Each row below holds a small network's activations on one input, seen along a few directions.
Each table varies a few parts of the input and shows all the possible inputs, shuffled.
Descriptions start from the smaller parts, as in this example, which fits no table here: one of 6 places along a line, together with either a single point or one of 11 places around a ring or (one of 3 separate values, together with one of 5 places around a ring).
Shared parts are said once, and a part with two or three values counts as separate values.
(in the rows, 128 means zero)

Other details of the inputs vary at random and push rows far along two fixed directions, the same in every table; ignore that.

Rows:
r1: [142 154 123 144 137  87 146 137 133  99  87]
r2: [150 109 122 141 143 186  86 120 122 143 177]
r3: [116 101 150 130 135  82 158 128 147  83  33]
r4: [ 63 104 176  55  91 151 142 179 121 127 124]
r5: [105 109 123  97 124 196 100 138 140 178 186]
r6: [124  99 137  91 118 128 116 134 125 116  95]
r7: [165 156  76 188 145 122 110 100 105 133 148]
r8: [ 95 122 146 122 121 102 153 144 124 106  99]
r9: [116 125 119 139 122 166 121 131 109 146 179]
r10: [179 128 107 159 140 142 120 102 125 160 165]
r11: [141 151 118 163 142 142 114 131 121 131 152]
r12: [ 84 112 173  36  92 144 144 168 125 121 132]
r13: [151 120 133 130 142  85 144 122 148  87  54]
r14: [133 129 103 104 131 167  98 121 138 173 161]
r15: [177 157  79 170 163 138 112  98 158 156 142]
r16: [120 147 146 109 125  75 168 145 142  90  56]
r17: [ 81 108 172  36  98 136 146 173 119 117 140]
r18: [134 149 128 152 134 131 138 115 129 125 130]
r19: [118 125 130 119 124 189  94 142 102 154 222]
r20: [135 133 115 122 126 154 111 140 109 137 185]
r21: [159 158  87 176 140 122 112 116 111 131 129]
r22: [ 88  86 155  57  90 134 103 150 125 126 149]
r23: [143 147 101 152 134 109 136 110 113 123 120]
r24: [110 132 148 115 128 128 141 136 122 120 138]
r25: [136 144 118 145 131 180 103 134 115 154 189]
r26: [113 144 138 109 119  74 162 138 130  98  47]
r27: [156 135 113 191 151 108 108  93 143 116 141]
r28: [131 143 115 170 130 125 143 111 128 126 115]
r29: [173 125  98 160 133 141 114  94 114 169 156]
r30: [108  85 157  90 106 175 121 139 115 171 178]
r31: [141 124 156 143 142  78 164 107 143 119  74]
r32: [146 129 126 151 135  68 135 112 151  92  88]
r33: [135 150 115 142 126  92 150 109 126 112  78]
r34: [125 143 136 130 154  89 152 115 173 118  64]
r35: [ 61 101 177  55  94 146 137 186 119 121 126]
r36: [156 127  92 211 144 117 105  89 137 127 148]
Description of these inputs: one of 4 places along a line, together with either one of 4 separate values or one of 5 places around a ring.
- The inputs of r4 and r25 match in every part but the place on the line of 4. If r3 is changed in the same way as r4 into r25, which row does it become? => r2
- Start at r35 and move only the place on the ring of 5, one step at a time. The first step leads to r4. Which rows follow, in order? => r28, r9, r8
- Which other rows does r24 become when the place on the ring of 5 takes its other values? List them by row number. => r11, r18, r19, r25

Rows:
r37: [131 133 121 117 123 146 121 125 126 141 147]
r38: [124 124 151 128 133  70 154 129 147  85  63]
r39: [116 118 162 112 131  50 165 136 151  73  32]
r40: [133 132 127 116 133 153 124 135 130 146 148]
r41: [127 116 132 117 130 125 126 126 130 118 124]
r42: [123 112 129 112 119 154 114 132 123 152 151]
r43: [128 120 128 126 122 148 120 126 127 148 150]
r44: [134 138 125 129 140 111 142 126 143 128  91]
r45: [133 137 127 108 132 132 128 135 133 131 128]
r46: [ 99 122 147 116 118 116 133 150 130 114 134]
r47: [115 124 135  92 116 144 122 137 131 139 139]
r48: [124 119 128 121 125 148 115 122 128 130 151]
r49: [114 149 121 121 126 144 128 145 125 144 162]
r50: [108 113 142 100 124 106 135 130 140 109  89]
r51: [113 130 139  84 117 155 123 144 130 140 149]
r52: [ 95 120 141 107 116 136 129 145 123 126 153]
r53: [157 130 116 176 149 114 126 111 136 121 118]
r54: [131 127 128 121 127 150 127 130 125 146 150]
r55: [139 121 125 118 125 138 116 129 119 138 151]
r56: [140 159 102 161 129 111 143 129 114 112 110]
r57: [109 138 125 113 118 147 126 145 118 146 168]
r58: [158 142 106 163 146 119 135 109 132 135 117]
r59: [142 137 110 122 135 150 110 128 130 147 147]
r60: [151 153 100 152 146 117 126 111 140 132 108]
r61: [151 150  99 191 136 117 123 123 115 105 130]
r62: [141 127 125 161 138 127 124 116 136 125 128]
r63: [124 135 132 116 128 147 132 132 135 142 136]
r64: [133 125 128 131 124 128 124 118 124 127 138]
r65: [123 114 133 124 125 129 126 124 129 135 123]
r66: [139 127 113 160 144 117 128 106 139 126 106]
r67: [146 122 116 155 137 122 124 112 128 135 124]
r68: [ 69 120 185  71 101  97 162 166 109  91  89]
r69: [106 126 146  90 120 143 135 144 139 139 125]
r70: [ 97 125 154  66 114 128 138 152 141 125 111]
r71: [114 111 143 101 112 155 123 137 121 146 156]
r72: [ 91 151 162 105 121  62 184 150 124  81  39]
r73: [139 131 125 146 139 105 136 113 136 108 105]
r74: [122 144 128 157 132  77 155 121 130 105  96]
r75: [121 114 144 107 118 143 129 137 122 140 146]
r76: [132 113 125 118 123 140 109 126 120 138 149]
r77: [128 139 111 152 123 132 127 132 110 110 136]
r78: [132 121 122 128 126 127 117 119 126 132 131]
r79: [149 128 121 160 140 108 137 110 129 123 113]
r80: [100 102 157  82 114 120 124 148 138 114 109]
r81: [104 130 139 111 114 121 137 147 120 129 142]
r82: [113 111 147 105 120 131 117 138 137 121 131]
r83: [134 131 124 113 125 146 121 130 124 141 152]
r84: [105 133 149 128 121 124 131 148 111 105 129]
r85: [140 116 120 135 132 142 100 127 129 134 150]
r86: [132 138 126 110 129 149 121 135 129 140 152]
r87: [146 127 121 155 134 135 125 113 122 137 148]
r88: [126 121 130  94 121 151 118 139 122 142 153]
r89: [128 113 136 108 121 134 120 132 119 129 146]
r90: [138 113 124 141 134 146 107 127 131 140 147]
r91: [ 98 117 161  68 116  73 164 147 146  98  42]
r92: [130 120 121 142 133 152 115 116 133 141 150]
r93: [145 125 118 157 144 124 129 111 133 125 122]
r94: [152 131 104 162 146 113 119 103 135 121 112]
r95: [145 164 109 184 140 109 137 116 106 117 122]
r96: [148 141 117 156 135  96 139 107 134 116 100]
r97: [134 116 126 126 127 133 123 127 126 142 130]
r98: [104 109 160  99 113 114 148 136 131 117 105]
r99: [161 142  97 171 148 122 126 104 134 141 116]
r100: [121 115 131 101 118 134 117 133 126 137 133]
r101: [121 132 122 132 111 144 122 143  99 122 157]
r102: [117 150 120 117 118 143 133 153 113 123 138]
r103: [112 105 146 109 123 135 120 139 137 129 124]
r104: [109 137 134 133 124 141 127 137 105 117 147]
r105: [138 128 119 158 138 131 129 108 134 128 128]
r106: [142 142 107 144 141 146 120 119 136 150 135]
r107: [103 107 146  88 115 147 117 138 132 129 142]
r108: [136 124 128 120 123 139 119 128 120 137 153]
r109: [156 145  96 171 147 124 126 102 136 142 116]
r110: [154 135 110 185 148 122 119 105 141 128 126]
r111: [151 132 119 158 141 101 142 112 132 123 102]
r112: [138 141 124 133 138 140 132 127 134 140 136]
r113: [128 130 125 125 128 140 129 125 134 143 132]
r114: [144 134 123 161 139 101 130 112 140 107 104]
r115: [120 137 124 127 111 129 133 146 104 117 134]
r116: [120 117 139 124 122 125 133 124 132 130 122]
r117: [124 128 130 118 124 145 132 127 129 142 137]
r118: [128 175 123 158 143  90 159 131 122 103  81]
r119: [154 137 115 163 139 107 130 105 127 119 122]
r120: [120 110 138 116 125 157 120 131 125 137 157]
r121: [120 104 131 113 125 158 111 131 127 143 151]
r122: [152 128 106 144 133 132 110 115 123 141 142]
r123: [132 124 124 121 121 141 114 125 126 141 149]
r124: [105 100 162  91 115 147 124 152 129 128 146]
r125: [146 138 101 140 135 139 113 114 129 145 138]
r126: [145 130 113 150 131 134 113 109 126 136 147]
- What is each input in this table made of? => one of 6 places along a line, together with either one of 3 separate values or (one of 2 separate values, together with one of 6 places around a ring)
- The inputs of r78 and r50 match in every part but the place on the line of 6. If r89 is changed in the same way as r78 into r50, which row does it become? => r41
- The inputs of r74 and r46 match in every part but the place on the line of 6. If r68 is changed in the same way as r74 into r46, which row does it become? => r84
- The inputs of r88 and r45 match in every part but the place on the line of 6. If r47 is changed in the same way as r88 into r45, which row does it become? => r70
- Which other rows does r58 become when the place on the ring of 6 takes its other values? List them by row number. => r54, r99, r109, r113, r117
- Which other rows does r124 become when the place on the line of 6 takes its other values? List them by row number. => r54, r75, r87, r112, r120
- Which other rows does r118 become when the choice among 3 separate values takes its other values? List them by row number. => r49, r102

Rows:
r127: [109 144 160  74 142 103 152 167 163 109  54]
r128: [ 92 108 129  83  92 210 118 137 110 190 196]
r129: [ 93 110 165  70  98  92 139 154  94  97 126]
r130: [141 137 136 190 131 107 160 118 101 103  83]
r131: [174 161  98 162 165 120 130 117 149 133  83]
r132: [102 104 157  78  83 196 109 148  74 171 238]
r133: [133 154  88 204 138  92 119 113 123 101 119]
r134: [134 137  97 195 122  79 132 100 112 100  84]
r135: [153 143 113 166 120  64 139 102  96  96 101]
r136: [176  71 120 198 143 148 100  87 138 178 191]
r137: [ 93 150 132  96 137  99 141 146 173 131  63]
r138: [102 107 108  88 107 169  97 141 112 146 164]
r139: [158 164 104 182 138  67 132 110 112  90 119]
r140: [157 136 110 193 131  93 134 114  96  83  80]
r141: [112 121 110  93 130 169 103 129 133 180 143]
r142: [143 150 135 125 121  68 192 101 129 120  67]
r143: [102  74 198  79 139  98 158 103 197 103  55]
r144: [169 155  94 169 148 110 127 124 132  93  93]
r145: [ 98  27 186  60  97 104 116 147 143 120 116]
r146: [100  88 148  36  98 202  97 179  97 134 176]
r147: [138 167  90 189 148 125 149 101 147 147 120]
r148: [145 136 121 185 145  80 142 123 105  74  70]
r149: [126 146 142  68 129  91 150 138 148 131  84]
r150: [181  92  97 163 161 164  61  68 172 124 154]
r151: [150 183 119 163 150  89 169 113 150 120 114]
r152: [173 138  96 164 134 104 136 111 117  96  68]
r153: [126 176  98 184 150 120 153 111 158 137 117]
r154: [ 86 114 172  96 109 197 118 178  96 139 200]
r155: [147 160 113 200 151 100 122 138 123  79 118]
r156: [147  38 132  71 107 179  70 129 143 171 195]
r157: [ 97 102 160  16  77 113 139 156 105 112 113]
r158: [ 90 110 143  53 104 129 135 142 141 155  77]
r159: [180 163  70 184 152 182  79 129 121 129 194]
r160: [133 140  88 210 139 178 101 102  96 168 208]
r161: [125 150 100 146 133  68 147 121 152  87  51]
r162: [140 159  81 223 144 172 103 106 112 160 209]
r163: [ 96  57 197  21 133 133 107 123 199 126  79]
r164: [151 166  60 185 142 151  89 116 137 134 172]
r165: [130 147 132 145 123 150 124 131 101 144 203]
r166: [ 70 106 153 102 106  78 146 151 116  87  75]
r167: [ 81 121 187  81 107  77 178 148 107  99  95]
r168: [127 167 145 153 152  92 184 141 158  96  63]
r169: [ 56 133 168 115 112 119 151 164 137 110 126]
r170: [165 179 103 143 161  97 132 115 156 139 112]
r171: [110 148 103 173 126 131  99 139 121 112 166]
r172: [ 88 133 140  73 126 102 149 147 163 132  56]
r173: [122 136 136  80 110 196 123 142 114 180 231]
r174: [107 129 140  89 102 174  82 167  94 132 241]
r175: [175 146 103 158 150 110 138 106 134 130  51]
r176: [163 145 102 223 155 168 114 111  90 143 178]
r177: [172 154  89 154 140  82 134  99 116 107 104]
r178: [ 90 104 136  69  90 108 137 143 126 113  77]
r179: [156  95 127 195 164  88 101  71 168  82  90]
r180: [ 88 118 178  38 104 112 178 149 123 132 110]
r181: [ 94 111 173  70 116 150 166 160 119 126 101]
r182: [218  85  83 176 165 160  69  70 164 206 175]
r183: [144  92 142 186 160 158  93  79 156 139 171]
r184: [115 119 139 125 116 158 105 165  98 106 169]
r185: [ 64 118 166  72 111 110 180 143 140 126  72]
r186: [174 155 105 136 141  72 150  93 136 138  65]
r187: [150 142 126 160 133 118 173 113 121 118  66]
r188: [132 125 128  63 124 162 107 134 118 176 167]
r189: [118  50 190  73 117  85 170 125 178 140  68]
r190: [134 132 115  78 108 159 102 146 109 135 194]
r191: [ 81 118 175  93 109 206 111 191 101 140 222]
r192: [183 176  66 172 144 154  83 115 119 138 209]
r193: [101 107 170  40 124 133 144 166 136 125  63]
r194: [176 161  85 193 153 205 110 115 116 171 210]
r195: [ 69  92 150  90  81 209 103 154  87 172 216]
r196: [132 175 139 176 143  74 161 124 131  97 117]
- The inputs of r196 and r151 match in every part but one. If r130 is changed in the same way as r196 into r151, which row does it become? => r187
- The inputs of r169 and r171 match in every part but one. If r154 is changed in the same way as r169 into r171, which row does it become? => r184
- What is each input in this table made of? => one of 5 places around a ring, together with either one of 2 separate values or (one of 3 separate values, together with one of 4 places along a line)
- Which other rows does r195 become when the place on the line of 4 takes its other values? List them by row number. => r160, r162, r169
- Which other rows does r173 become when the choice among 3 separate values takes its other values? List them by row number. => r147, r194
- Which other rows does r156 become when the choice among 2 separate values takes its other values? List them by row number. => r150
- Start at r196 and move only the place on the line of 4, one step at a time. The first step leads to r165. Which rows follow, in order? => r167, r132
- Which other rows does r182 become when the choice among 2 separate values takes its other values? List them by row number. => r163

Rows:
r197: [165 136  87 169 140 168  95  97 125 174 185]
r198: [ 96  92 164  75 116 147 121 143 136 135 135]
r199: [132 144 113 165 137 125 126 127 120 120 138]
r200: [154 135  89 155 133 176  89 115 106 152 183]
r201: [ 73 125 166  84 108 105 159 156 133 100  89]
r202: [ 91 101 164  84  98 148 139 154 101 132 147]
r203: [152 148 118 171 154  69 159  93 158 112  43]
r204: [104  97 141  82 106 157 113 147 122 149 158]
r205: [114 109 140  83 117 181 114 146 133 159 157]
r206: [162 124  91 178 139 158  92 104 120 157 188]
r207: [142 167 101 177 142 110 138 121 123 124 113]
r208: [ 93 121 163  96 114 109 140 161 129  99 108]
r209: [127 122 140  93 131 150 133 138 145 143 128]
r210: [170 139  99 186 148  94 120  95 135 107 110]
r211: [107 118 162  75 125 111 151 138 151 127  90]
r212: [169 126 100 180 152 164  95 106 137 147 169]
r213: [158 136  97 130 131 165 100 116 118 157 185]
r214: [151 147 120 157 134 126 142 115 109 137 145]
r215: [134 120 115 126 124 128 119 121 125 128 125]
r216: [113 117 153  78 115 103 148 143 141 125  99]
r217: [150 133 104 151 130 131 119 113 129 149 139]
r218: [123 134 118 127 123 153 116 142 112 135 148]
r219: [149 158 111 199 148  89 140 103 140  97 102]
r220: [132 142 120 122 127 109 137 125 125 115  95]
r221: [119 108 151 114 122  87 140 133 143 105  89]
r222: [148 134 120 177 153  58 153  93 152 100  54]
r223: [105  95 143  76 107 155 108 146 117 133 162]
r224: [149 123 115 161 148 134 122 110 143 130 121]
r225: [144 116 102 143 131 184  89 112 120 173 200]
r226: [122 105 145 114 127 121 121 127 139 125 127]
r227: [ 87 116 151  93 107 162 122 153 119 128 173]
r228: [160 141 106 170 142 109 117 108 128 108 117]
r229: [159 146 100 180 149  96 129 101 128 104  97]
r230: [107 121 142 104 118 133 126 152 118 116 131]
r231: [ 80 116 152  74 104 162 123 170 110 135 158]
r232: [ 98  96 156  72 114 161 126 152 138 140 129]
r233: [116 114 161 126 117  93 154 134 120  98  99]
r234: [153 137  98 146 130 133 115 110 122 139 137]
r235: [121 126 146  98 130  93 153 126 149 124  84]
r236: [ 92 114 169  79 110 102 144 164 130  91  89]
r237: [107 122 154 105 108 123 152 142 107 127 118]
r238: [128 154 114 129 131 159 118 143 114 149 180]
r239: [133 116 127 149 121 158 117 124  98 141 181]
r240: [148 114 118 149 140 175  86 113 129 157 190]
r241: [162 141  99 190 158 111 128  88 146 133 100]
r242: [ 93 135 162  63 114 102 159 167 130 106  85]
r243: [101 141 134 114 115 143 134 142 123 133 145]
r244: [126 158 129 141 135  61 170 132 137  90  36]
r245: [120 154 124 129 128 138 135 133 127 133 153]
r246: [161 165 106 159 150  73 154 106 138 100  65]
- The inputs of r243 and r201 match in every part but one. If r237 is changed in the same way as r243 into r201, which row does it become? => r202
- The inputs of r230 and r244 match in every part but one. If r199 is changed in the same way as r230 into r244, which row does it become? => r207
- What is each input in this table made of? => one of 5 places along a line, together with either a single point or one of 9 places along a line
- Which other rows does r242 become when the place on the line of 9 takes its other values? List them by row number. => r209, r211, r213, r216, r235, r238, r245, r246
- Start at r240 and move only the place on the line of 5, one step at a time. The first step leads to r198. Which rows follow, in order? => r241, r203, r211
- List by row number the other rows that have the place on the line of 5 in common with r226. => r208, r210, r212, r219, r221, r228, r233, r236, r240
